These are the activations of a small neural network, seen along a few directions. Each row is one input.
Each table varies a few parts of the input and shows all the possible inputs, shuffled.
A made-up example of a description, with smaller parts first: line(4) and (point or ring(11) or (values(3) and ring(5))).
Shared parts are said once, and a part with two or three values counts as separate values.
(in the rows, 128 means zero)

Other details of the inputs vary at random and push rows far along two fixed directions, the same in every table; ignore that.
These rows show it; all are for the same input, with only those details redrawn:
[141 100 146 132 135 148 161 122 122 145 148  88 144]
[141 100 147 130 137 149 159 121 123 146 147  88 146]
[150 142 126 160 115 132 114 126 146 111  92 131 112]
[151 141 125 161 115 134 113 124 147 111  90 131 113]
[134 146 127 154 121 127 111 133 134 111 101 134 121]
[194 118 123 169 109 160 130  97 162 122  86  99  95]
[136 144 128 155 119 128 115 131 135 112 102 131 124]
[122 146 130 147 125 120 112 141 127 112 109 139 135]

A family of inputs:
row 1: [204 146 113 181 110 145 115  89 171 112  98 114  79]
row 2: [142 130 116 156 132 135 107 158 130 120 106 150 111]
row 3: [152 164 113 145 106 124 113 126 125 119  95 136 119]
row 4: [146 124 149 104 144 138 162 108 110 153 178 112 154]
row 5: [110  70 128  95 142 136 155 101 117 128 159 104 139]
row 6: [121  99 128  95 137 144 154 103 121 129 194 111 135]
row 7: [117 111 163 103 132 139 150 109 126 156 187 108 135]
row 8: [146 102 133 130 161 138 154 142 112 157 187 108 134]
row 9: [131 131 104 133 102 131 111 103 144  90 112 150  93]
row 10: [113  94 147  74 139 130 158 132 125 144 162  93 139]
row 11: [157 143 121 161 115 135 111 121 147 107  88 128 110]
row 12: [124 106 107 100 128 155 169 113 136 161 153  95 123]
row 13: [171 139 120 171 103 132 120 107 155 113  94 122 100]
row 14: [112 139 147 128 109 125 109 119 146 116 104 155 105]
row 15: [148 161 118 141 113 131 110 130 124 115  87 135 123]
row 16: [177 124 105 175 117 139 112 137 144 125  96 138  81]
row 17: [152 148 110 127  97 118 101 119 163 105  86 138  79]
row 18: [108 104 113  91 140 158 170 124 131 162 149  95 132]
row 19: [142 129 125 157 122 130 110 146 144 121 107 146 118]
row 20: [122 119 109  95 142 153 161 117 131 163 176  97 129]
row 21: [141 131 138 111 145 139 159 120  98 159 178  95 155]
row 22: [124  94 158 113 114 144 158 102 129 154 159 103 124]
row 23: [148 108 137  92 131 136 147 114 140 144 173  89 119]
row 24: [ 83 137 119 133 152  96  90 185  99 122 120 176 152]
row 25: [ 78 163 133 111 137  84  99 151  94 115 106 178 167]
row 26: [121  93 144 122 143 127 161 146 108 159 179 108 158]
row 27: [ 44 163  97  99 147  93 109 160 114 121 109 171 139]
row 28: [ 74 153 130 131 142  86  90 160 102 112 115 164 165]
row 29: [125 112 154  98 135 142 170 123 100 155 156 110 169]
row 30: [ 53 151 127  83 147  71  96 167 109 106 116 168 146]
row 31: [174  98 106 139 100 165 128  79 170  98  99 117  77]
row 32: [157 103 137 136 145 136 154 125 132 151 178 101 136]
row 33: [ 79 165 124 117 140  86  92 162  90 117 108 164 168]
row 34: [171 155 119 150  98 133 120 103 146 116  83 151 108]
row 35: [ 38 149 153 105 137  78  97 152 104 116 127 182 151]
row 36: [ 59 140 134 123 151  81  94 185  99 121 134 180 171]
- Changing only one part turns row 6 into row 5. The same change can be made to row 23. Which row results? => row 30
- What do these inputs look like to the network? => line(4) and (values(4) or line(5))
- Which other rows does row 31 become when the values(4) part takes its other values? List them by row number. => row 10, row 14, row 18
- Which other rows does row 17 become when the values(4) part takes its other values? List them by row number. => row 9, row 12, row 22

A family of inputs:
row 37: [ 90  93 153  67 134 130 165 111  96 153 127  86 177]
row 38: [180  58 100  96 104 177 160  60 177 147  88  82  72]
row 39: [118 121 125  96 146 147 187 127 101 164 199  85 162]
row 40: [104  71 159 105 161 124 158 148 121 165 191 101 150]
row 41: [ 66 156 151 146 129  88  91 177  92  81 122 191 163]
row 42: [ 61 151 142 132 149  92 106 206  88 140 126 168 175]
row 43: [ 52 153 155 132 148  80  93 194  96 124 127 192 173]
row 44: [129 117 152 106 145 133 169 127  81 151 173  91 193]
row 45: [ 87 180 122 122 115  90  78 159 117  68 134 195 115]
row 46: [ 62 154 132 140 157  98 104 179  73 102 134 178 190]
row 47: [ 90  68 182 115 153 127 171 140  85 161 192 101 185]
row 48: [163 180 136 163  96 112  83 109 144  77  70 154 110]
row 49: [217  90 162 137 116 167 166  71 155 175 121  63 109]
row 50: [153 157 105 183  96 113  63 130 166  56  72 173  71]
row 51: [166 169  79 150 114 134  93 113 150  88 101 170  93]
row 52: [154 154 104 184  99 107  53 113 181  74  67 180  62]
row 53: [169 158  79 153 116 136 109 129 148 120  96 149  88]
row 54: [ 64 156 107 132 162  95  92 183  92  90 148 172 158]
row 55: [179  76 107 105  97 191 171  44 184 150  96  59  78]
row 56: [ 71 157 117 129 157  90  92 204 114 123 129 166 142]
row 57: [205  91 165 138 111 160 163  61 145 156 131  63 118]
row 58: [175 177 105 164  79 134  87  77 187  93  77 161  52]
row 59: [190 164 126 160 100 133 107 123 155 139  64 125 102]
row 60: [174 180  84 164 104 148 108  94 165  89  91 144  91]
row 61: [103 108 168  76 145 141 182 123 113 173 211  90 149]
row 62: [216 106 128 151 120 166 171  85 136 165 113  58 128]
row 63: [102 110 156  82 140 141 181 109 102 140 225  91 162]
row 64: [ 63  51 147  87 148 132 175 139  95 157 132  93 179]
row 65: [137 101 131  93 153 141 168 142 121 178 181  98 134]
row 66: [ 58 192 125 103 142  95 115 180 109 133 154 162 151]
row 67: [165 140 104 186 123 133 107 136 131 121  69 138 115]
row 68: [225  71 130 131 111 186 164  65 187 172 134  77  63]
row 69: [ 66 176 126 114 124  82  83 150 119  94 146 200 121]
row 70: [156 144  85 174 133 128  97 144 142 110  85 140  94]
row 71: [ 70  49 132  64 152 130 169 129 113 152 153  85 153]
- What do these inputs look like to the network? => ring(5) and (point or ring(6))
- Start at row 43 and move only the ring(5) part, one step at a time. The first step leads to row 49. Which rows follow, in order? => row 61, row 68, row 40
- Which other rows does row 67 become when the ring(5) part takes its other values? List them by row number. => row 39, row 53, row 62, row 70

A family of inputs:
row 72: [118 184 114 130  98 118  95 122 156  95 112 166  93]
row 73: [165 117 142 139 129 157 156  98 117 133 136 103 147]
row 74: [ 87 137 102 132 132 116 108 151 111  99 118 158 149]
row 75: [ 71 125 155  83 139 118 171 130  80 130 178 108 184]
row 76: [110 159 112 144 137 116  91 153 111  94 111 153 149]
row 77: [163  96 108 146 124 160 148 113 160 155  97  93 107]
row 78: [132 146 148 157 116 103 102 133 129 113 110 166 132]
row 79: [105 125 122 159 117 116  87 148 135 102  83 169 100]
row 80: [104 103 131  73 147 125 160 138 112 165 154 109 156]
row 81: [171  94 108 121 118 142 148  80 136 133 119  88 111]
row 82: [ 79  89 144  50 166 130 174 135  94 161 226 105 166]
row 83: [113 116 138 116 132 114 102 121 136 115 111 140 115]
row 84: [178  75 109 141 128 179 171  95 163 154 151  85  86]
row 85: [146 130 130 113 108 145 148 113 138 149 102 110 115]
row 86: [141 188 118 154 116 110  88 133 136 105 127 176 108]
row 87: [ 55 117 163 102 154  83 127 196  74 126 180 151 187]
row 88: [101 152 150 130 115 111 100 122 149 108 105 148 124]
row 89: [195 119 135 152 124 162 146 100 135 169 111  87 116]
row 90: [142 178 106 162 127 106  90 157 143  94 119 164  99]
row 91: [185 111 126 153 133 151 146 123 146 162 109  83 116]
- What do these inputs look like to the network? => values(4) and ring(5)
- Changing only the ring(5) part turns row 86 into row 90. The same change can be made to row 89. Which row results? => row 91
- Which other rows does row 73 become when the ring(5) part takes its other values? List them by row number. => row 74, row 75, row 76, row 81

A family of inputs:
row 92: [ 44 113 166  48 167  93 149 143  71 141 221 133 213]
row 93: [184 112  98 131 125 167 130  71 156 126 131 113  85]
row 94: [146 139 121 110 104 137 129 103 179 154 118 123  73]
row 95: [114 151 171 160 116 116 124 118 111 110 126 145 146]
row 96: [ 86 160  91 114 106 107 107 148 132  81  67 176 104]
row 97: [104 159 149 140 111 104  75 140 166 100 109 172  83]
row 98: [128  80 117 127 104 140 150  98 143 112 113 117 101]
row 99: [224  90 137 185 114 190 148 113 169 134 137  85  83]
row 100: [119 116 153  87 158 111 164 136  78 153 213 100 173]
row 101: [146  71 141 119 101 164 158  74 144 116 149  82  98]
row 102: [129 174 152 165 116 108  88 134 124  87  87 165 122]
row 103: [111 177 122 171 122  99  72 161 140  77 121 170 113]
row 104: [ 90 186  89 103  86 121  93 127 140  84  92 170 104]
row 105: [180 139 132 135 105 172 169  79 153 162 119  78 133]
row 106: [103 163 136 177 112 100  86 137 119 108  69 185 146]
row 107: [ 22 167 126  81 173  77 143 192  66 141 226 140 205]
row 108: [113 143 116 122 123 100  92 150 133  93  50 174 126]
row 109: [136 112  80 134 142 153 136 120 149 126  85 123 101]
row 110: [109 113 144  90 163 118 169 148  83 158 237 109 177]
row 111: [ 94 159 103 148 136 111  83 129 146  72 106 173  98]
row 112: [ 91 138  83 151 141 108  91 143 140  89  80 181 106]
row 113: [192 152 116 135 104 165 147  90 159 143  92  84 114]
row 114: [140  87 142 103 133 140 156 124 159 186 121 102  93]
row 115: [156  84 161 128 115 145 139  92 153 111 125  93 130]
row 116: [154 117 108 111  95 151 116  75 140 112 125 128  88]
row 117: [111 120 140  81 153 123 176 136  94 164 193  70 175]
row 118: [171  78 132  93 123 161 182  77 145 159 141  65 134]
row 119: [123 200 129 155 111 100  97 118 118 104 103 193 135]
row 120: [ 89  81 134 100 176 120 170 169  78 182 199  83 185]
row 121: [125 199  95 155 129 109  98 169 130 100 120 186 110]
row 122: [100 132 131 140 137  87  93 162 101 115 112 147 151]
row 123: [233  79 151 162 115 173 160  77 162 138 123  49  88]
row 124: [252  93 140 146 111 182 175  49 152 158 126  64  99]
row 125: [111  92 142  90 162 123 163 154  78 173 160  74 174]
row 126: [ 18 129 125  48 183 118 158 164  73 146 218 122 201]
row 127: [141 112 114 172 136 140 111 167 128 133 126 147 129]
row 128: [120 142  99 180 124 103  76 159 142 104  95 164 122]
row 129: [122 165  98 166 138 113  78 189 119 114  88 186 113]
row 130: [143 192 106 157 121 112  93 165 129  92 131 196 110]
row 131: [119 154 129 128 131 127 113 155 104 137  78 129 153]
row 132: [ 87  77 173  51 156 126 181 127 101 197 246  97 159]
row 133: [163 113 138 164 117 136 117 118 126 134  77 120 128]
row 134: [147  75 140 131 119 132 129 113 147 120  91 120 132]
row 135: [ 70 174 141 123 134 107 115 166  91 138 100 154 179]
row 136: [200  46 146 143 110 171 160  83 190 178 111  73  70]
- Changing only one part turns row 105 into row 106. The same change can be made to row 118. Which row results? => row 134
- Changing only one part turns row 115 into row 92. The same change can be made to row 97. Which row results? => row 132
- What do these inputs look like to the network? => ring(5) and (values(4) or line(5))
- List by row number the other rows that have the ring(5) part in common with row 96. => row 108, row 109, row 114, row 120, row 125, row 129, row 131, row 135
- Which other rows does row 121 become when the ring(5) part takes its other values? List them by row number. => row 99, row 127, row 129, row 130
- Which other rows does row 126 become when the values(4) part takes its other values? List them by row number. => row 94, row 104, row 118
- Start at row 119 and move only the line(5) part, one step at a time. The first step leads to row 124. Which rows follow, in order? => row 100, row 110, row 130
